These are the activations of a small neural network, seen along a few directions. Each row is one input.
In each table, some parts of the input vary, and every possible input appears once, in random order.
A made-up example of a description, with smaller parts first: one of 4 places along a line, together with either a single point or (one of 2 separate values, together with one of 5 places around a ring) or one of 11 places along a line.
Shared parts are said once, and a part with two or three values counts as separate values.
In the rows, 128 means zero.

Other details of the inputs shift rows strongly along two fixed directions, in all tables alike. That doesn't count.

A family of inputs:
R1: [ 98 101 138  63 102  93 113 140 155  82 102 112]
R2: [150 172 115 117 110 142 154 142 147 137 169 100]
R3: [ 86  48 120 118 158  98 112 109 119 148  29 175]
R4: [111 106 143  64  96  99 100 149 161  90  90 118]
R5: [104 105 143  64  95  89 102 145 156  89  98 118]
R6: [105 111 126  61 111 100 113 147 164  79  88 116]
R7: [151 173 122 143 114 146 125 131 133 105 184 110]
R8: [108 110 158  84 124 101  90 145 145  58 102 111]
R9: [103 103 142  55 109 100 111 144 152  85  99 109]
R10: [154 169 145 140 114 151 133 140 135 113 182 108]
R11: [ 94  42 131 108 171 100 113 116 109 152  35 168]
R12: [ 99  43 130 113 164 102 108 117 113 151  29 171]
R13: [110 109 130  61 110  99 112 148 163  81  88 116]
R14: [143 172 112 128 110 151 161 132 137 147 175 101]
R15: [130 115 124 188 172 148 144 104  98 163 124 161]
R16: [108 107 153  85 117 102  82 151 139  58 105 116]
R17: [136 112 109 163 162 141 155 111 104 196 113 151]
R18: [ 97 112 138  86 123 101  91 147 143  51 104 117]
R19: [133 113 129 188 171 147 141 105  96 166 125 160]
R20: [ 75  47 118 119 158  91 113 107 115 148  38 174]
R21: [154 172 127 143 113 145 123 132 131 107 185 110]
R22: [151 165 130 116 100 147 147 140 138 143 174  96]
R23: [146 175 118 143 115 147 127 130 134 104 184 110]
R24: [107 109 136  65  99  96 105 145 162  86  90 118]
R25: [141 179 127 146 122 145 137 135 138 106 176 100]
R26: [136 109 110 179 150 140 149 104 101 206 100 163]
R27: [144 177 109 126  95 141 151 137 153 136 163 106]
R28: [144 178 126 140 115 148 136 130 134 104 183 117]
R29: [146 173 111 117 111 144 156 141 148 136 170 100]
R30: [102 112 150  84 127 101  94 142 149  54 103 112]
R31: [154 171 143 141 115 149 137 138 134 110 181 109]
R32: [131 119 121 186 167 146 137  99  92 162 126 169]
R33: [158 169 133 142 109 148 117 135 129 111 185 109]
R34: [120 110 106 169 149 136 158 102 103 189 118 150]
R35: [128 107 115 171 148 135 154 102  99 195 119 150]
R36: [128 113 110 173 144 131 149 105 104 198 116 157]
R37: [140 113 121 189 164 145 124 102  87 165 127 161]
R38: [143 173 115 126  92 133 148 135 148 139 172 106]
R39: [135 115 132 191 170 146 131 108  92 171 120 150]
R40: [153 175 132 146 111 143 126 143 126 109 178 104]
R41: [149 164 129 122  91 135 149 136 139 137 175  98]
R42: [133 109 118 163 154 144 153 107  95 197 115 148]
R43: [ 84  49 131 139 180 101  94 112  97 116  44 173]
R44: [132 117 118 194 167 142 131 110  87 165 122 155]
R45: [113 108 135  61 108  98 109 148 161  83  89 116]
R46: [139 109 116 162 159 144 150 114 102 201 113 151]
R47: [143 114 110 168 153 142 152 112 105 195 105 155]
R48: [110 109 158  78 116 103  88 140 141  55 109 129]
R49: [149 162 131 123  91 138 146 137 139 142 176  98]
R50: [105 103 145  64  94  92  99 146 156  92  99 117]
R51: [149 177 136 145 120 143 133 136 135 110 177  99]
R52: [126 111 109 163 158 144 157 105 100 193 116 149]
R53: [143 174 130 141 120 150 142 135 140 105 181 109]
R54: [151 176 135 139 112 146 131 131 131 107 184 117]
R55: [155 173 142 138 109 149 126 134 129 112 184 116]
Each input here is: one of 5 places along a line, together with either one of 5 places around a ring or one of 6 places around a ring.
Changing only the place on the line of 5 turns R18 into R40. The same change can be made to R20. Which row results?
Answer: R5
Which other rows does R41 become when the place on the ring of 6 takes its other values? List them by row number.
Answer: R5, R11, R26, R42, R47
Which other rows does R4 become when the place on the line of 5 takes its other values? List them by row number.
Answer: R3, R24, R26, R27

A family of inputs:
R56: [128 126 125 145 134 126 120 122 122 135 118 137]
R57: [ 90  74 126  16  92  77 129 147 179 121  51 119]
R58: [ 99  93 154  82 122 101 100 139 139  82  95 126]
R59: [122  85 123 180 165 129 128  97  88 180  95 169]
R60: [126 150 133  91 108 125 122 142 148  78 152 100]
R61: [155 153 113 191 150 168 160 108  97 186 169 138]
R62: [137 162 131 131 117 136 139 139 138 112 155 107]
R63: [131  96 121 211 184 150 148  96  76 213  99 176]
R64: [ 94  97 145  85 126  99 106 136 139  75  94 124]
R65: [158 195 136 104  85 149 134 151 153  94 206  81]
R66: [111 125 140  80 105 102  98 148 160  64 116 105]
R67: [117 101 104  76 106 112 157 131 151 179  84 126]
R68: [143 174 142  81  81 127 115 160 157  72 183  81]
R69: [112 113 131  97 127 115 107 136 144  86 106 127]
R70: [161 163 125 164 127 152 147 124 123 151 166 129]
R71: [131  92 119 205 187 150 148  89  76 212 107 181]
R72: [144 157 132 138 123 144 141 129 130 129 168 116]
R73: [117 101 138 129 139 119 114 121 116 131 109 136]
R74: [ 82  55 147  79 148  85  83 127 136  79  39 161]
R75: [163 199 133 109  85 144 130 160 153  96 201  78]
R76: [127 151 137  98  94 117 111 141 150  85 151 104]
R77: [ 93  75 147  67 133  90  83 145 140  67  68 129]
R78: [132 130 134 113 117 129 119 130 132 106 138 125]
R79: [127 147 133  96 103 125 115 138 146  86 147 114]
R80: [134 133 136 112 125 132 118 137 134 110 132 119]
R81: [155 137 111 194 152 154 146 111  94 186 142 151]
R82: [ 91  68 136  93 144  93  86 129 126  92  55 155]
R83: [125 110 127 160 151 133 130 112 104 158 120 141]
R84: [156 160 104 197 153 161 159 115  97 184 163 134]
R85: [ 85  59 137 118 159  99 101 120 122 110  48 162]
R86: [138  93 106 223 185 152 148  85  62 224 109 187]
R87: [151 156 102 198 145 160 156 109  99 185 169 140]
R88: [161 196 138 109  80 142 137 148 158  92 206  88]
R89: [143 176 125 145 106 145 145 133 138 123 182 107]
R90: [142 164 137 111 102 130 123 147 148  98 162  92]
R91: [139 158 123 144 121 137 139 128 127 129 164 108]
R92: [ 84  75 146  69 131  88  90 133 149  63  74 138]
R93: [146 141 112 193 164 155 159 107 100 182 141 148]
R94: [134 116 128 172 149 138 136 114 105 163 115 153]
R95: [138 149 141  99  96 119 111 147 152  86 146 101]
R96: [144 162 122 144 124 143 140 131 139 126 161 120]
R97: [152 198 125 110  84 147 137 147 159  88 205  84]
R98: [ 99  75 148  67 128  94  84 138 143  64  67 137]
R99: [123 105 139 126 147 124 119 126 123 128 104 142]
R100: [126 150 131  94 106 120 119 147 145  80 153  99]
R101: [134  95 111 206 191 155 148  92  75 208 100 176]
R102: [ 88  55 143 125 165 105 108 113 106 128  57 163]
R103: [ 74  47 127  31 106  70 126 138 163 137  21 135]
R104: [119  89 127 180 175 136 136 105  91 177  88 166]
R105: [150 159 114 199 138 160 159 107 100 186 165 145]
R106: [ 91  59 135 123 163 103 104 107 111 126  58 176]
R107: [160 203 127 110  83 147 133 151 159  90 197  88]
R108: [169 200 112 164 119 168 161 132 128 144 201 101]
R109: [143 150  95  97  87 128 173 139 153 193 137 104]
R110: [168 194 117 163 111 163 155 133 122 150 210 101]
R111: [ 98  57 140 126 165 104  98 116 108 133  53 159]
R112: [129 156 140 100  97 121 117 148 154  82 143 107]
R113: [154 158 105 196 141 159 153 109  96 186 168 145]
R114: [ 88  77 138  71 131  88  83 142 145  64  67 134]
R115: [112  94 105  88 107 103 154 128 146 190  76 126]
R116: [140 181 137  89  86 123 121 158 165  68 173  74]
R117: [125 116 121 165 161 137 144 107 104 158 123 151]
R118: [146 149 129 148 136 145 141 128 126 140 151 125]
R119: [119  86 127 180 165 132 134  99  89 177  94 173]
R120: [150 198 127 116  80 139 133 148 160  92 204  78]
Changing only one part turns R68 into R73. The same change can be made to R114. Which row results?
Answer: R66
Describe the family of inputs behind these rows.
Answer: one of 5 places around a ring, together with either a single point or (one of 2 separate values, together with one of 6 places around a ring)
A walk changes only the place on the ring of 6. It starts at R105 and steps to R89. List the rest of the walk in order.
Answer: R64, R102, R58, R119
Which other rows does R98 become when the place on the ring of 5 takes its other values? List them by row number.
Answer: R70, R81, R94, R95
Which other rows does R56 become when the choice among 2 separate values takes its other values? List them by row number.
Answer: R76
Which other rows agree with R61 in the place on the ring of 5? List them by row number.
Answer: R60, R65, R67, R69, R78, R79, R80, R97, R98, R101, R107, R108
Which other rows does R104 become when the place on the ring of 6 takes its other values? List them by row number.
Answer: R62, R63, R85, R94, R112

A family of inputs:
R121: [103  93 121 109 136 100 107 125 131 100  72 155]
R122: [101  98 110 146 166 122 133 107 106 144  99 159]
R123: [138 114  92 128 125 131 179 123 131 235  94 131]
R124: [128 117 156  75 120 111 104 151 147  80 108 121]
R125: [119  90 123 152 144 121 109 107 117 157  85 169]
R126: [142 149 143  96  88 133 114 142 139 101 166 106]
R127: [102  68 106  97 130 107 164 113 128 215  60 147]
R128: [103  92 120 106 133 109 107 124 135 101  70 159]
R129: [114 127 110 176 162 143 152 109 101 166 129 140]
R130: [132 149 131  93 116 137 131 135 154  88 158 104]
R131: [143 169 101 157 133 156 149 127 129 146 159 128]
R132: [ 94  81 142 103 156 111 115 122 128 100  85 128]
R133: [109  98 114 147 149 118 131 104 108 142  96 168]
R134: [128 158 122 100  91 129 130 135 154  88 155 119]
R135: [145 178 102 156 131 148 149 131 129 140 166 118]
R136: [125 116 149  85 103 105  92 154 138  84 117 106]
R137: [121 162 119  98 106 133 132 139 154  89 162 109]
R138: [137 142 147 102  93 121 113 146 133 101 163  98]
R139: [126 124 108 178 145 136 151 106 102 165 128 155]
R140: [107  76 157 100 146 107 111 131 121 110  87 143]
R141: [132 167 126 113  96 126 128 147 152  89 146 101]
R142: [132 160 121 111  98 119 126 147 152  88 144 108]
R143: [148 118 122 169 143 150 127 115  96 179 125 153]
R144: [122 132 106 180 164 144 147 117 105 167 118 139]
R145: [110 113 143  81  95 103  96 132 156  83 119 128]
R146: [108  87 130 101 159 109 108 126 132  99  78 137]
R147: [145 155 118 158 141 151 156 120 122 145 172 112]
R148: [115  85 143 148 146 124 116 114  91 156 100 145]
R149: [151 158 115 157 143 149 148 129 127 141 159 111]
R150: [158 159 130 149 111 147 136 126 111 152 181 118]
R151: [142 117 136 161 155 154 147 110 102 175 131 160]
R152: [ 97  96 113 149 165 120 134 112 107 142 100 151]
R153: [138 153 161  99 106 134 131 149 143  98 160  96]
R154: [152 168 121 158 138 156 151 130 130 140 165 101]
R155: [156 154 139 144 130 150 149 126 118 150 168 128]
R156: [156 167 121 166 108 138 134 129 131 152 169 117]
R157: [102  85 139 107 125  95  97 117 131 110  92 150]
R158: [ 97  79 141 112 126  92  97 120 129 111  89 144]
R159: [140 154 127  97 118 138 125 143 158  88 148 103]
R160: [161 167 142 154 128 156 148 139 123 150 164 110]
R161: [129 155 144 112  87 119 118 138 151 101 162  98]
R162: [121 124 139  88  98  98  92 141 157  82 115 120]
R163: [155 154 134 159 118 148 131 135 110 155 158 110]
R164: [135 124 123 186 141 135 131 111 108 179 121 144]
R165: [124 162 118 108 113 123 127 152 152  87 150  97]
R166: [119  87 151  95 144 119 105 135 131 109  79 150]
R167: [ 89  88 133 109 133 102 115 122 127 100  79 143]
R168: [148 120 133 172 160 145 143 122 101 175 123 147]
R169: [151 155 139 102  94 126 109 150 138 101 157 101]
R170: [149 158 116 152 142 152 154 116 122 144 172 119]
Changing only one part turns R137 into R131. The same change can be made to R145. Which row results?
Answer: R125
Changing only one part turns R121 into R133. The same change can be made to R168. Which row results?
Answer: R140
Describe the family of inputs behind these rows.
Answer: one of 2 separate values, together with either a single point or (one of 4 places along a line, together with one of 6 places around a ring)
Which other rows does R153 become when the choice among 2 separate values takes its other values? List them by row number.
Answer: R160
Which other rows does R148 become when the place on the line of 4 takes its other values? List them by row number.
Answer: R126, R138, R150
Which other rows does R163 become when the place on the ring of 6 takes its other values? List them by row number.
Answer: R141, R144, R154, R160, R164
